Each row below holds a small network's activations on one input, seen along a few directions.
In each table, some parts of the input vary, and every possible input appears once, in random order.
Descriptions start from the smaller parts, as in this example, which fits no table here: one of 2 separate values, together with either a single point or one of 11 places along a line or (one of 4 places along a line, together with one of 5 places around a ring).
Shared parts are said once, and a part with two or three values counts as separate values.
(in the rows, 128 means zero)

Other details of the inputs shift rows strongly along two fixed directions, in all tables alike. That doesn't count.
These rows show it; all are for the same input, with only those details redrawn:
[201  76 165 104 113  92  81 131 108 142 150  98]
[107 140 138 140 117 137 108 156 128 122 148 139]
[115 127 140 126 122 136 104 155 123 121 146 128]
[130  82 142  70 152 144  87 157 103 109 136  89]
[179 126 161 162  85  86 100 130 129 153 162 139]
[110 136 139 135 118 136 107 154 127 122 148 136]
[180 126 161 162  84  86 100 131 129 152 161 139]
[106 140 138 139 117 137 108 156 128 122 148 139]

Rows:
x1: [130 130 104 144 172 148 134 119 138 133 128 136]
x2: [211  64 148 122 154  86 124 119 117 144 126 101]
x3: [ 94 106 128  65 153 146  98 157  91  97 129 101]
x4: [ 67 172 104 145 127 146 175 136 150 108  99 126]
x5: [205  73 147 117 141  89 131  98 141 156 111  74]
x6: [146 149 147 160  89  91 130 132 118 140 148 153]
x7: [179 124 159 164  84  92 119 128 123 151 148 147]
x8: [182 122 159 160  86  84 118 123 118 150 149 147]
x9: [186  94 159  87  97  81  93 105 116 150 131  74]
x10: [104 142 134 114 110 128 132 129 131 127 120 106]
x11: [ 92 145 129 110 104 125 118 124 123 124 130 115]
x12: [173 168 118 208  96  99 149  96 144 157 141 180]
x13: [105 135 137 121 109 138 130 128 136 129 121 113]
x14: [152  80  99  78 194 155 134 117 107  99  99  96]
x15: [122  76 139  74 178 149  99 154 104 114 129  93]
x16: [135  96 112  57 173 145  94 124  94 107 125  92]
x17: [168 127 158 169 100  84  98 127 133 163 164 147]
x18: [113 124 138 122 119 139 104 150 115 119 140 134]
x19: [151 111 139 120 114 120 133 126 144 141 118  90]
x20: [116 140 111 144 165 152 125 122 139 132 139 143]
x21: [ 44 168 123 141 129 163 121 146 158 129 135 128]
x22: [ 99 167  84 151 161 151 169 122 133 104 110 152]
x23: [204 129 127 175 109  99 133  95 134 156 137 149]
x24: [124 127 124 146 133 136 150 145 125 113 118 141]
x25: [121 138 113 128 145 155 108 129 134 121 143 132]
x26: [169 115 150 125  96  78 101 119  96 138 152 134]
x27: [125 129 124 138 128 134 156 131 154 125 106 102]
x28: [137 132 105 139 153 151 138 126 137 123 126 131]
x29: [159 107 133 128 119 118 148 115 141 133 102  97]
x30: [110 132 119 145 143 146 153 156 133 107 121 134]
x31: [208  74 141 105 129  72 131 110  89 127 120 107]
x32: [127 136 114 132 150 157 126 129 134 121 135 132]
x33: [ 95 148 123 139 111 141 149 131 144 129 111 122]
x34: [ 92 186 139 177  74  98 176  91 191 181 114 228]
x35: [105 161 125 158 111 120 148 146 123 122 130 156]
x36: [139 147 150 169  90 109 110 141 135 142 159 152]
x37: [124 139 107 120 143 134 130 112 108 116 131 142]
x38: [113 150 104 124 136 133 116 114 112 118 141 148]
x39: [113 120 107 101 165 166 122 126 114 108 123 126]
x40: [129 128 122 131 137 117 150 139 115 111 116 131]
x41: [ 68 126 109  74 152 162 143 145 124 101  98  84]
x42: [ 69 175  98 151 138 178 124 136 138 111 138 166]
x43: [117 129 129 139 124 139 136 150 121 120 127 141]
x44: [153 107 132 114 122  98 129 128  95 124 128 126]
x45: [109 128 137 122 120 134 105 149 112 118 140 137]
x46: [144 157 141 175  88  73 186  73 189 175 103 209]
x47: [119 120 131 141 149 132 129 149 128 131 133 134]
x48: [140  83 115  70 178 167 107 126 103 107 118  96]
x49: [145 146 139 179  99 109 140 143 139 141 143 154]
x50: [ 88 168 126 157 102 122 140 142 115 118 143 170]
x51: [127  82 143  61 141 151 110 134 115 118 109  67]
x52: [104 103 104  68 179 174  98 131 104  99 124 107]
x53: [100 140 139 122 108 141 111 139 146 131 133 104]
x54: [ 57 171 118 130 108 145 146 133 132 114 122 134]
x55: [153  79 101  82 192 161 133 121 110 100 100  95]
x56: [126 135  96 121 151 134 142 112 110 116 122 138]
x57: [ 22 164 131  94 124 162 152 119 166 136 108 193]
x58: [114  88 139  58 138 153  94 135 118 118 116  68]
x59: [113 132 120 134 127 137 159 125 143 119 100 112]
x60: [ 90 149 105 139 166 162 111 128 140 126 145 146]
x61: [ 95 139 135 116 106 138 113 130 135 129 128 113]
x62: [103 156  93 132 154 150 149 125 124 112 119 142]
x63: [ 22 165 131  87 116 156 124 120 163 139 120 189]
x64: [165 156 109 195 129 121 161 108 154 138 128 160]
x65: [ 96 150 117 129 110 124 152 121 130 125 115 123]
x66: [179 125 159 164  90  91 119 132 130 150 154 140]
x67: [159 162 101 182 122  97 163  93 129 132 127 169]
x68: [120 121 128 127 130 134 133 147 114 118 125 135]
x69: [ 96  97 132  73 166 161 114 138 132 123 116  73]
x70: [ 95 142 125 144 134 142 143 131 156 141 120 116]
x71: [200 108 117 158 160 103 139  93 139 150 127 130]
x72: [186 128 127 135 123  97 122  96 116 144 139 133]
x73: [ 59 166 115 147 115 169 158 143 153 120 110 133]
x74: [104 145 111 133 120 122 166 116 134 116 104 121]
x75: [198  80 165  99 106  97 105 113 131 153 128  69]
x76: [213  68 147 113 132  86 127 117 103 132 119 105]
Question: What do these inputs look like to the network?
Answer: one of 4 places along a line, together with either a single point or (one of 3 separate values, together with one of 6 places along a line)
Question: The inputs of x36 and x49 match in every part but the place on the line of 4. If x18 is changed in the same way as x36 into x49, which row does it become?
Answer: x43
Question: Which other rows does x62 become when the place on the line of 6 takes its other values? List them by row number.
Answer: x1, x12, x23, x28, x56
Question: Which other rows does x51 become when the place on the line of 4 takes its other values? List them by row number.
Answer: x29, x58, x73
Question: Which other rows does x74 become when the place on the line of 6 takes its other values? List them by row number.
Answer: x4, x5, x27, x29, x59

Rows:
x77: [ 95 188  81 168 157 163 153 132 149 115 133 171]
x78: [168 146 147 146  72  84 111  80 136 165 138 156]
x79: [ 33 139 111  69 154 150 132 146 125 100 115 126]
x80: [ 75 175 124 196 124 161 163 144 170 131 122 146]
x81: [164 100 103 128 185 133 121 107 117 135 124 118]
x82: [182  62 127  79 170  97 123 136  83 100 112  95]
x83: [ 66 160 115 120 136 170 138 140 161 120 118 168]
x84: [100 132 116 143 148 154 132 130 152 131 115  98]
x85: [218 157 191 215  40  46  51 125 118 186 222 158]
x86: [ 70 174 135 158  93 113 151 133 149 124 129 187]
x87: [ 85 130  99  93 178 166 143 148  89 104 115 123]
x88: [158  62 157  42 132 114 108 124 103 138 111 100]
x89: [ 77 179 117 174  89 158 152 146 149 111 120 144]
x90: [161  64 118  91 205 156 125 122 106 108 114 103]
x91: [149  88 134  88 150 149 124 143 136 112 108  72]
x92: [174  99 107  97 151 129 110 103  91 111 128 102]
x93: [212 144 124 193 111  92 143 106 144 150 142 171]
x94: [172 110 165 108  92  78 119  97 123 170 136 131]
x95: [118 173 127 155 105 118 131 105 169 156 139 167]
x96: [ 33 144 101  98 176 185 128 128 151 122 117 139]
x97: [155  94 148 115 133 111 118 102 145 159 127 134]
x98: [ 77 118 124  90 142 159 136 154 116 111 109  79]
x99: [ 88 176  91 169 125 163 152 137 121  98 124 179]
x100: [151 116 142 108  90 111 117 103 127 142 129 146]
x101: [160 136 174 189  64 101  64 167 122 146 203 160]
x102: [154  78 145  79 140 100 119 131 109 114 114  52]
x103: [172 139 133 174 103  98 151 125 116 142 134 168]
x104: [140  96 147 110 120 110 135 145 116 116 113  85]
x105: [ 74 160  92 137 158 132 151 149 108  99 122 146]
x106: [158  77 153  90 122 123 129 140 112 126 113  75]
x107: [114 169 122 165 116 139 147 130 166 132 132 121]
x108: [143 112 126 107 115 131 116 119 118 122 117  77]
Question: The inputs of x80 and x84 match in every part but one. If x99 is changed in the same way as x80 into x84, which row does it become?
Answer: x92
Question: What do these inputs look like to the network?
Answer: one of 2 separate values, together with either a single point or (one of 3 separate values, together with one of 5 places along a line)
Question: Which other rows does x82 become when the choice among 3 separate values takes its other values? List them by row number.
Answer: x86, x104
Question: Which other rows does x87 become when the place on the line of 5 takes its other values? List them by row number.
Answer: x77, x81, x92, x105
